These are the activations of a small neural network, seen along a few directions. Each row is one input.
Each table varies a few parts of the input and shows all the possible inputs, shuffled.
A made-up example of a description, with smaller parts first: values(2) and (point or line(11) or (line(6) and ring(8))).
Shared parts are said once, and a part with two or three values counts as separate values.
(in the rows, 128 means zero)

Other details of the inputs shift rows strongly along two fixed directions, in all tables alike. That doesn't count.

A family of inputs:
x1: [157 104 127 126 110 134 106 143 115 148 161 126 120 127]
x2: [128 119 122 119 116 149 124 151 114 120 154 130 107 125]
x3: [174 108 126 157 105 118 115 114 124 134 120 130 132 131]
x4: [125 112 123 108 128 143 124 154 115 122 154 126 129 122]
x5: [127 112 120 124 116 137 133 164  98 124 165 128 120 120]
x6: [141 121 133 130 130 128 118 147 113 147 159 122 122 128]
x7: [155  88 113 129  91 137 119 153 106 123 164 141 115 122]
x8: [134 109 109 119 125 133 117 147 120 124 160 130 128 112]
x9: [ 50 177 153  68 172 156 157 151 137 117 115  95 129 142]
x10: [139 131 146 111 126 139 127 146 107 138 150 107 119 125]
x11: [140 114 134 111 134 143 116 153 108 137 153 100 122 129]
x12: [148 107 126 121 129 136 109 145 112 137 153 109 113 125]
x13: [139 119 126 123 139 134 116 148 107 137 150 104 114 123]
x14: [ 38 173 143  65 192 148 148 152 134 121 120  88 140 131]
x15: [172 128 124 186 100  94 124  52 162 132  70 161 128 132]
x16: [ 57 179 152  92 172 144 161 149 134 117 115 101 130 137]
x17: [123 114 116 125 136 133 125 150 113 123 152 130 123 117]
x18: [156 113 113 155  99 126 126 123 128 119 128 156 109 121]
x19: [152 121 124 154 119 114 112 107 136 146 125 145 125 129]
x20: [ 70 184 146 132 161 104 159  66 186 111  24 140 173 146]
x21: [156 102 106 163  93 113 125 116 127 121 125 160 119 122]
x22: [ 69 162 149  82 180 144 132 142 132 146 132  90 130 141]
x23: [161 116 127 157 119 116 120 116 125 136 120 127 129 128]
x24: [ 69 177 137 110 176 117 153 115 158 117  88 119 158 131]
x25: [165 118 105 177  94  96 119  61 173 114  71 179 154 128]
x26: [146 113 133 123 121 136 112 154 108 147 169 118 124 129]
x27: [ 74 185 146 147 144  88 166  44 200 108   6 152 170 158]
x28: [145 113 134 119 123 141 121 138 110 141 158 114 104 122]
x29: [163 121 101 194 100  79 122  50 176 114  63 186 150 127]
x30: [125 107 118 114 116 141 123 157 106 123 163 129 112 122]
x31: [144 129 138 127 127 132 129 139 105 139 153 115 114 123]
x32: [172 110 129 149  97 123 120  99 129 137 121 141 121 132]
x33: [ 56 172 148  83 185 135 151 155 129 117 121  99 143 130]
x34: [169 109 119 158  84 130 127 120 124 118 127 159 118 127]
x35: [140 112 112 119 122 138 121 158 106 122 173 126 137 114]
Each input here is: ring(5) and (values(3) or line(4)).
Changing only the ring(5) part turns x5 into x21. The same change can be made to x6. Which row results?
Answer: x19
Change only the ring(5) part in x23. List by row number the other rows that result.
Answer: x3, x11, x12, x13
Start at x20 and move only the ring(5) part, one step at a time. The first step leads to x33. Which rows follow, in order?
Answer: x17, x14, x4

A family of inputs:
x36: [118 133 115 140 132 104 133 116 151 115 108 153 151 125]
x37: [138 114 115 140  95 133 132 117 140 106 116 158 136 128]
x38: [106 134 134 101 136 146 140 162 102 120 165 107 103 127]
x39: [ 98 134 126 109 158 132 126 160 119 131 160 108 131 119]
x40: [104 132 119 117 138 135 137 180 106 119 164 119 119 121]
x41: [148 117 102 152 112 111 124 118 132 116 129 161 144 117]
x42: [170  86 125 117 112 141 102 154 100 150 186 110 120 123]
x43: [107 146 149 102 144 144 138 154 111 129 146 102 107 132]
x44: [126 140 127 144 142 102 123  93 149 138  98 137 144 130]
x45: [160 104 127 126 131 136 106 158  97 150 180 100 119 116]
x46: [192 105 121 169  75 123 122 112 121 130 135 153 108 118]
x47: [196 100 131 166  83 127 119 114 116 147 135 146 107 129]
x48: [123 120 118 116 112 148 140 167  99 113 163 129 109 122]
x49: [104 135 120 124 131 118 138 104 153 102  99 139 156 129]
x50: [111 129 120 131 131 119 124 104 157 125 100 139 146 133]
x51: [102 138 129 118 145 131 133 166 108 129 153 112 117 122]
x52: [ 99 133 125 108 163 135 126 159 116 127 153 107 130 118]
x53: [134 133 119 159 124 116 133 116 128 123 120 143 125 121]
x54: [168 108 113 156 117 107 110 108 129 138 129 150 131 116]
x55: [103 137 125 125 119 129 145 111 156 104  95 144 142 137]
x56: [152 128 130 150 137 112 113 104 136 144 110 124 139 132]
x57: [149  90 107 116 114 142 109 160 105 124 176 125 122 111]
x58: [ 89 125 121  90 143 140 134 155 126 114 146 119 144 130]
x59: [ 87 134 136  85 143 156 135 157 123 121 137 109 123 127]
x60: [116 147 148 112 161 135 131 151 107 147 138  93 116 130]
x61: [145 137 126 153 125 118 130 116 130 137 123 137 121 124]
x62: [103 167 142 131 161 111 143 104 145 130  86 124 133 136]
x63: [115 160 150 143 150 116 138 101 137 144  93 116 132 136]
x64: [104 143 137 105 139 143 143 159 119 121 146 109 111 130]
x65: [117 138 123 145 109 123 148 115 141 111  99 154 130 133]
x66: [143 125 143 134 116 133 121 102 139 139 100 121 130 143]
x67: [111 145 143 115 136 122 132  94 152 124  78 131 136 143]
x68: [145 115 125 138 115 121 114  99 139 132 120 143 141 128]
x69: [123 125 116 120 128 135 135 176  97 115 172 127 116 113]
x70: [ 95 151 138 118 142 130 143  98 163 112  79 134 138 144]
x71: [ 99 160 153 111 165 118 126  88 162 139  71 106 156 150]
x72: [233  78 115 181  58 122 107 113 100 149 150 167  99 127]
x73: [114 128 141  89 132 157 124 156 113 136 158 111 116 127]
x74: [161 109 138 142 101 134 120 103 138 141 114 132 126 139]
x75: [111 139 132 121 143 117 127  93 155 127  92 122 147 136]
What do these inputs look like to the network?
Answer: values(2) and line(4) and ring(5)
Changing only the values(2) part turns x52 into x39. The same change can be made to x75. Which row results?
Answer: x68
Change only the values(2) part in x60. List by row number the other rows that result.
Answer: x63
